Each row below is a small network's average activation on inputs in which a field has the value named, seen along a few directions.
Related values have similar rows: they may be neighbours, one step apart, or belong to one group.
(in the rows, 500 means zero)
Random noise pushes rows far along 2 fixed directions. That doesn't count. These rows show it; they differ only by the noise:
[657 603 457 577 756 516 585 413 620 600 580 274]
[585 691 538 525 551 452 548 576 630 486 483 315]
[588 453 519 509 367 329 526 512 334 287 447 459]
[601 550 511 528 499 402 545 509 476 407 485 381]


L, 11 values:
l8: [391 426 306 594 171 491 502 651 418 499 461 620]
l1: [350 404 640 351 342 520 417 610 507 336 221 847]
l6: [425 199 286 556 558 465 515 481 315 466 550 446]
l3: [471 357 528 376 284 291 464 366  17 119 508 740]
l2: [312 760 647 512 737 776 434 328 737 749 425 525]
l10: [493 388 577 509 558 507 362 592 520 562 552 755]
l4: [546 540 406 656 747 631 630 460 628 599 611 285]
l7: [474 813 595 413 283 345 475 811 602 283 346 418]
l9: [559 169 392 497 239 485 421 400 370 488 614 541]
l11: [299 582 686 372 338 409 542 391 428 477 400 611]
l5: [623 336 528 404 398 564 431 590 434 612 585 595]
L is arranged as a ring.
- Going along L from l3 by way of its neighbour l11, in what order are l8, l1, l2, l7 met? => l2, l1, l8, l7
- Which values are neighbours of l5? Give them in the order they are listed. => l10, l9

G, 11 values:
g4: [489 428 626 417 141 442 415 875 486 328 417 710]
g2: [491 311 496 611 503 565 421 520 550 641 437 592]
g5: [384 594 425 557 404 463 649 663 620 466 488 269]
g8: [678 582 417 445 606 475 442 638 673 685 621 393]
g10: [592 429 454 515 169 433 411 557 344 430 514 367]
g3: [529 630 620 452 606 491 489 619 546 306 355 396]
g1: [576 676 684 446 447 425 486 437 471 348 407 619]
g6: [405 889 522 617 651 494 641 669 710 452 559 234]
g7: [410 528 705 339 485 445 495 356 500 530 487 605]
g9: [405 292 392 477 486 505 536 219 152 497 418 744]
g11: [290 270 430 425 141 444 369 468 259 265 432 827]
G is arranged as a ring.
- Going along G from g8 by way of its neighbour g4, in what order are g2, g5, g3, g6 met? => g2, g3, g6, g5
- Which values are neighbours of g9? Give them in the order they are listed. => g7, g11

U, 15 values:
u7: [465 645 446 405 392 659 439 615 732 810 563 497]
u14: [495 563 287 550 711 467 630 526 600 466 502 253]
u15: [476 647 571 502 298 472 416 869 642 629 515 536]
u10: [623 563 518 527 213 507 446 762 558 343 492 428]
u3: [631 283 486 558 803 531 472 183 329 410 561 738]
u13: [401 445 449 453 563 672 494 433 622 777 655 595]
u9: [484 559 465 564 563 358 541 427 438 392 531 291]
u1: [556 406 449 472 481 297 574 299 117 333 555 448]
u2: [710 160 508 561 929 519 590 106 283 487 635 543]
u5: [579 265 360 493 361 484 386 577 384 430 580 550]
u12: [303 504 613 493 401 593 508 479 827 557 437 578]
u8: [618 783 628 515 608 504 490 544 502 455 435 434]
u11: [461 702 546 531 299 466 580 788 685 410 405 284]
u4: [447 397 499 495 604 623 454 248 386 668 428 590]
u6: [230 600 702 364 205 327 468 693 393 293 176 753]
U is arranged as a ring.
- Which values are neighbours of u10? Give them in the order they are listed. => u5, u11
- Which values are neighbours of u6? Give them in the order they are listed. => u3, u4
- Which values are neighbours of u7? Give them in the order they are listed. => u15, u13
- Which values are neighbours of u8? Give them in the order they are listed. => u1, u2
